Each row below holds a small network's activations on one input, seen along a few directions.
In each table, some parts of the input vary, and every possible input appears once, in random order.
Descriptions start from the smaller parts, as in this example, which fits no table here: line(6) and (point or line(11) or (values(3) and ring(5))).
Shared parts are said once, and a part with two or three values counts as separate values.

Other details of the inputs shift rows strongly along two fixed directions, in all tables alike. That doesn't count.

Table:
R1: 36.5 11.5 5.5 -35.9 2.0 4.5 -4.8 -18.4 -2.7 -12.5 -21.0
R2: -22.3 -3.6 -13.7 24.3 -15.2 7.7 7.8 -10.1 -15.5 -8.0 5.5
R3: -3.8 -29.9 25.8 23.5 13.7 -8.6 -1.2 8.4 -28.0 -1.5 11.5
R4: 25.6 69.0 -40.9 -15.0 -10.4 13.1 -8.0 11.1 45.6 -6.9 12.3
R5: 37.2 -12.0 24.0 -22.1 25.4 10.3 -14.3 -16.3 15.8 -6.1 -15.3
R6: -45.8 11.9 -24.6 62.4 -28.0 -7.1 3.0 34.9 -6.1 -19.3 39.5
R7: 11.0 -53.6 27.3 -25.8 18.0 -2.9 5.4 -20.1 -26.5 29.6 -47.5
R8: 11.6 21.6 -11.6 -38.2 10.3 -2.2 -10.6 3.3 21.0 2.6 -25.6
R9: -5.3 34.3 -17.0 -8.3 -37.5 -4.7 2.0 24.3 23.2 0.4 13.8
R10: 21.7 39.9 -23.4 -15.4 -21.9 11.2 -12.2 8.8 22.5 -31.1 -7.4
R11: -1.8 -42.8 14.3 9.8 -9.6 -4.0 2.8 11.0 -14.2 16.6 6.5
R12: -48.4 -4.7 0.5 11.2 -3.0 -4.9 -1.6 0.6 6.6 -5.2 -12.2
R13: -44.3 2.7 -33.4 44.4 -24.8 -0.2 -5.0 31.8 11.9 2.1 47.0
R14: 12.6 23.3 -8.1 0.6 6.1 10.4 -2.7 -9.7 26.7 -10.6 -2.9
R15: 29.1 -39.7 36.1 6.5 43.2 0.9 7.4 -29.2 -44.5 13.2 -12.6
R16: 44.4 13.9 6.6 -34.5 3.3 1.0 8.1 -12.2 11.2 14.1 -24.5
R17: -58.3 8.8 -23.5 30.3 -26.2 -22.3 5.5 35.3 9.8 7.3 54.9
R18: -13.8 52.9 -13.7 11.7 -12.1 -11.0 9.5 15.5 7.0 -17.1 16.3
R19: 8.5 20.0 -11.9 -34.9 -5.9 4.3 -7.9 -11.6 3.7 -20.1 -49.6
R20: -34.9 -71.5 46.2 19.8 26.6 -14.2 7.6 -18.9 -31.7 23.6 17.0
R21: -7.2 12.1 -4.9 -6.2 -8.4 0.8 10.8 -10.8 -9.7 -8.3 -5.9
R22: -15.7 -39.9 13.7 27.1 13.5 10.9 -1.5 -7.8 -3.1 1.6 10.0
R23: -10.2 10.4 4.9 1.2 8.0 -4.4 8.4 -7.8 15.8 -2.4 3.1
R24: 36.2 32.8 -23.5 -17.4 -13.8 26.4 -14.4 -5.4 15.1 -26.6 -16.9
R25: 39.4 4.6 26.1 -26.6 25.1 -6.2 -0.5 -10.9 -15.0 -3.2 -8.7
R26: 63.7 -23.0 16.3 -29.8 13.6 20.0 -7.8 -19.9 -2.3 16.4 -30.2
R27: -16.8 -24.8 10.3 6.0 19.5 -13.3 9.3 -7.6 -15.2 30.5 20.3
R28: -68.5 18.2 -17.6 33.0 -22.7 -18.2 4.7 32.1 -11.7 -15.5 7.0
R29: -25.2 -78.3 30.5 20.1 23.0 -7.5 0.8 3.3 -33.6 33.2 30.8
R30: 44.7 35.8 -20.3 -21.7 -12.0 10.3 -0.7 -3.8 24.0 3.2 -15.2
Each input here is: values(5) and (point or ring(5)).
Question: The inputs of R16 and R21 match in every part but the values(5) part. If R11 is changed in the same way as R16 into R21, which row does it become?
Answer: R10
Question: Which other rows agree with R20 in the values(5) part? List them by row number.
Answer: R5, R12, R14, R22, R23
Question: Which other rows does R7 become when the values(5) part takes its other values? List them by row number.
Answer: R8, R12, R19, R28

Table:
R31: 8.2 5.1 3.6 -6.1 6.8 6.2 -2.6 -9.9 -4.0 -11.7 -14.9
R32: -82.2 -46.9 -2.0 80.0 -18.8 -12.7 15.3 20.6 -34.3 7.1 58.0
R33: 16.5 0.2 12.8 -27.8 12.9 -0.4 -0.8 -15.2 -1.6 0.2 -29.9
R34: 11.2 -64.3 38.2 -17.3 28.3 0.4 7.3 -30.9 -38.7 26.4 -33.8
R35: 24.6 1.7 10.0 -26.0 19.3 -1.8 -2.7 -8.2 7.1 10.8 -6.8
R36: -33.6 -60.8 27.7 35.2 16.9 -6.6 10.6 -10.7 -45.9 12.2 11.6
R37: 31.6 15.1 6.3 -25.9 16.6 5.4 -5.6 -9.3 8.3 0.1 -13.8
R38: 38.9 -1.5 5.2 -16.8 14.8 3.8 -7.3 -1.0 13.3 17.2 13.9
R39: 15.6 5.7 8.1 -26.2 14.1 -2.0 -1.3 -8.8 7.7 7.7 -14.9
R40: 30.3 -7.8 6.2 5.7 9.4 9.7 -4.6 -4.7 -3.4 -0.2 11.5
R41: 35.9 49.8 -20.4 -15.8 -6.3 9.5 -9.8 7.1 30.6 -16.3 1.9
R42: -34.1 -50.9 7.7 32.5 -7.7 4.3 7.6 -4.5 -27.9 6.5 0.2
R43: 39.3 40.5 -17.7 -11.3 -6.6 8.3 -11.1 12.6 32.2 -3.8 15.8
R44: 34.4 14.7 0.7 -17.1 9.3 6.6 -7.2 -1.7 14.3 1.9 0.6
R45: -32.7 44.9 -33.1 15.1 -31.6 -7.3 0.2 26.7 25.8 -17.6 16.1
R46: -41.6 54.2 -47.2 21.4 -52.8 0.1 1.3 32.3 26.2 -35.5 6.2
R47: -10.1 7.6 -0.9 0.7 -5.1 1.6 1.5 -4.2 -6.1 -15.6 -17.1
R48: 31.4 -3.7 5.8 0.3 9.8 7.8 -5.9 -2.5 0.6 5.3 12.6
R49: 32.8 1.4 7.3 -20.4 16.6 0.7 -4.9 -4.2 11.4 14.7 3.6
R50: -31.9 -50.3 18.5 5.3 3.0 -11.6 10.3 -5.9 -26.6 25.2 -6.1
R51: -72.8 16.3 -27.9 50.0 -39.0 -14.4 9.6 30.5 4.4 -15.0 34.7
R52: -34.1 55.7 -35.6 -1.1 -34.1 -10.1 0.1 27.5 35.8 -16.8 6.1
R53: 54.7 -1.3 23.7 -51.4 30.8 8.9 -6.9 -33.5 -6.5 -3.2 -51.3
R54: -39.6 -61.7 25.9 34.3 14.6 -11.2 10.2 -8.4 -41.5 18.5 17.4
R55: 7.3 36.4 -23.0 -17.2 -21.4 4.9 -3.5 6.3 18.8 -18.0 -21.5
Question: Describe the family of inputs behind these rows.
Answer: point or (line(4) and line(6))
Question: A walk changes only the line(4) part. It starts at R35 and steps to R37. List the rest of the walk in order.
Answer: R54, R36
Question: Which other rows does R39 become when the line(4) part takes its other values? List them by row number.
Answer: R31, R45, R51

Table:
R56: -5.0 -17.9 3.3 19.3 4.8 4.9 -1.7 -0.1 2.5 7.1 14.8
R57: -13.7 -1.7 -4.1 20.5 -7.7 12.9 2.6 -5.2 -12.8 -23.0 6.6
R58: 6.0 -69.5 41.4 -27.7 39.4 3.7 -3.5 -35.0 -23.2 27.3 -34.3
R59: -15.0 13.2 1.4 -8.4 2.6 -10.7 7.2 9.7 1.0 8.5 5.0
R60: -21.6 -19.1 3.2 -9.6 -15.2 -14.0 8.2 9.3 -7.1 12.0 -7.9
R61: -42.6 -36.5 16.8 31.1 16.0 -14.4 10.0 -4.6 -21.0 25.4 27.9
R62: -7.2 -35.1 3.1 31.6 -11.1 6.4 0.9 12.6 -8.3 10.3 29.3
R63: 20.4 47.0 -22.6 8.3 -20.8 21.5 -14.4 8.6 21.9 -40.3 2.2
R64: 40.1 -18.9 7.5 -15.5 9.6 15.4 -0.2 -11.5 -1.1 10.7 -8.4
R65: 32.3 -3.2 11.6 -23.4 10.2 2.5 3.4 -13.2 -8.9 15.6 -8.6
R66: 19.2 69.4 -30.2 -10.1 -7.2 0.9 -15.4 17.7 46.8 -15.2 16.9
R67: 28.6 35.7 1.4 -41.3 21.2 3.7 -5.4 -11.9 27.6 1.9 -18.2
R68: 35.2 -13.0 21.9 -4.4 37.0 3.1 -9.9 -10.5 -4.0 13.5 8.0
R69: 53.2 61.6 -5.9 -44.8 6.7 0.7 -5.8 1.1 34.2 -3.1 -12.0
R70: -19.4 -29.8 7.7 29.5 6.5 -0.6 6.8 -5.3 -39.1 -5.5 5.9
R71: 16.3 -64.2 33.0 18.4 32.5 3.2 -8.2 -18.9 -23.2 22.1 8.6
R72: 68.4 41.9 7.1 -56.8 16.0 22.8 -8.6 -31.2 16.6 -26.7 -62.4
R73: 7.5 40.2 -26.8 -4.3 -8.9 9.0 -7.7 2.8 36.2 -8.1 2.0
R74: -54.6 65.7 -48.9 28.5 -49.8 -9.4 6.8 34.8 18.8 -41.9 11.9
R75: -66.7 -20.9 -16.3 65.4 -38.9 -18.6 17.2 32.0 -12.5 11.9 56.4
R76: -61.1 40.6 -41.1 28.7 -57.5 -14.5 11.9 44.5 22.2 -7.4 32.7
R77: -1.8 -6.3 3.1 25.8 1.9 5.0 -5.8 3.8 -26.2 -16.1 9.8
R78: 36.0 23.6 -4.7 -38.4 13.1 10.2 -9.9 -15.0 31.3 -3.6 -29.9
R79: 57.8 25.5 5.2 -27.0 20.9 2.2 -14.4 1.4 11.3 2.9 5.0
R80: -94.1 -12.3 -22.3 76.6 -39.1 -7.0 14.7 16.8 -24.9 -16.0 37.7
R81: -6.6 38.6 -11.6 -25.1 -4.0 -9.0 -4.6 8.0 36.5 -5.1 -11.0
R82: -11.2 -45.1 33.7 -23.0 26.0 -17.5 3.4 -12.6 -27.8 29.0 -13.2
R83: 42.0 -59.0 51.6 -22.5 55.5 -4.2 1.8 -31.3 -37.2 32.7 -6.0
R84: 8.3 64.8 -29.1 -27.6 -22.9 -1.7 -5.7 9.8 26.6 -38.9 -39.2
R85: -46.3 -62.0 7.4 13.7 -11.6 -12.6 9.2 1.8 -20.9 22.7 -1.6
R86: -70.2 38.5 -35.9 29.1 -52.6 -5.1 9.0 28.8 17.3 -42.2 1.7
R87: 79.6 49.9 -12.9 -34.7 -8.0 11.2 -16.9 9.2 36.8 -9.9 -6.3
R88: 4.8 -59.3 23.7 -10.3 16.0 1.1 7.3 -20.2 -24.6 25.5 -16.6
R89: -18.5 -43.0 4.2 22.3 -5.7 -0.4 13.2 -0.9 -18.0 21.3 10.5
R90: -0.3 -39.3 24.0 6.1 25.0 -0.8 4.8 -25.1 -46.9 2.3 -17.4
Question: Describe the family of inputs behind these rows.
Answer: line(5) and (values(2) or ring(5))
Question: The inputs of R73 and R58 match in every part but the line(5) part. If R89 is changed in the same way as R73 into R58, which row does it become?
Answer: R85
Question: Which other rows does R60 become when the line(5) part takes its other values? List them by row number.
Answer: R65, R75, R76, R87
Question: Which other rows does R67 become when the ring(5) part takes its other values? List them by row number.
Answer: R59, R76, R78, R88

Table:
R91: -25.5 44.7 -32.7 7.9 -33.0 -0.1 0.5 17.6 21.1 -26.0 -2.6
R92: 19.6 39.2 -17.5 -17.2 -11.8 7.0 -6.7 6.3 21.7 -17.8 -10.0
R93: -79.4 -2.8 -18.4 46.0 -33.7 -19.2 13.7 29.4 -4.0 -2.3 34.0
R94: 9.2 26.6 -6.7 -30.6 -1.2 0.3 -3.0 -4.7 13.4 -11.9 -31.1
R95: 29.4 24.2 -7.9 -14.6 0.7 6.7 -6.1 0.2 14.3 -6.6 -3.3
R96: 30.2 -14.0 15.0 -15.8 16.3 5.4 -4.3 -12.3 -5.6 10.5 -9.0
R97: -72.0 -23.7 -9.4 42.7 -26.4 -12.1 13.3 14.6 -17.9 -0.2 14.9
R98: -39.9 -54.8 16.2 28.8 0.8 -9.0 10.9 -2.6 -33.1 16.9 11.6
R99: 24.6 41.1 -18.0 -1.4 -8.5 7.2 -8.6 10.2 27.9 -13.1 14.9
R100: 28.1 -16.1 20.2 -27.3 22.1 3.8 -2.1 -20.0 -9.7 7.1 -25.3
R101: 46.2 -17.5 20.8 -15.3 28.6 8.3 -6.1 -17.3 -6.1 13.1 -3.6
R102: 13.8 -36.9 20.5 6.0 20.0 1.1 0.2 -9.0 -15.5 22.3 11.5
R103: -46.7 -56.3 19.8 21.7 6.1 -9.7 12.1 -8.8 -36.6 13.5 -4.6
R104: 27.0 -12.2 17.1 -21.5 23.2 0.2 -0.7 -14.0 -6.1 13.3 -12.6
R105: 20.7 45.0 -21.2 -9.0 -11.3 4.1 -9.5 14.5 35.1 -8.0 14.6
R106: -31.8 -48.7 18.2 29.7 11.4 -10.2 7.8 1.7 -23.8 23.6 30.2
R107: 34.4 -17.2 22.6 -22.0 24.6 8.4 -3.8 -22.9 -14.4 0.5 -25.6
R108: 24.8 -13.8 19.0 -23.2 19.8 7.7 -1.7 -24.2 -16.0 -3.9 -36.8
R109: -25.6 47.9 -35.9 27.5 -33.8 -2.0 -0.2 28.3 25.2 -20.7 28.7
R110: 12.9 45.5 -21.7 -12.4 -14.0 2.3 -5.6 12.8 30.1 -10.5 4.3
Question: Describe the family of inputs behind these rows.
Answer: line(4) and line(5)
Question: The inputs of R106 and R93 match in every part but the line(4) part. If R101 is changed in the same way as R106 into R93, which row does it become?
Answer: R92
Question: Which other rows does R108 become when the line(5) part takes its other values? List them by row number.
Answer: R91, R94, R97, R103
Question: Which other rows does R105 become when the line(4) part takes its other values? List them by row number.
Answer: R100, R103, R110
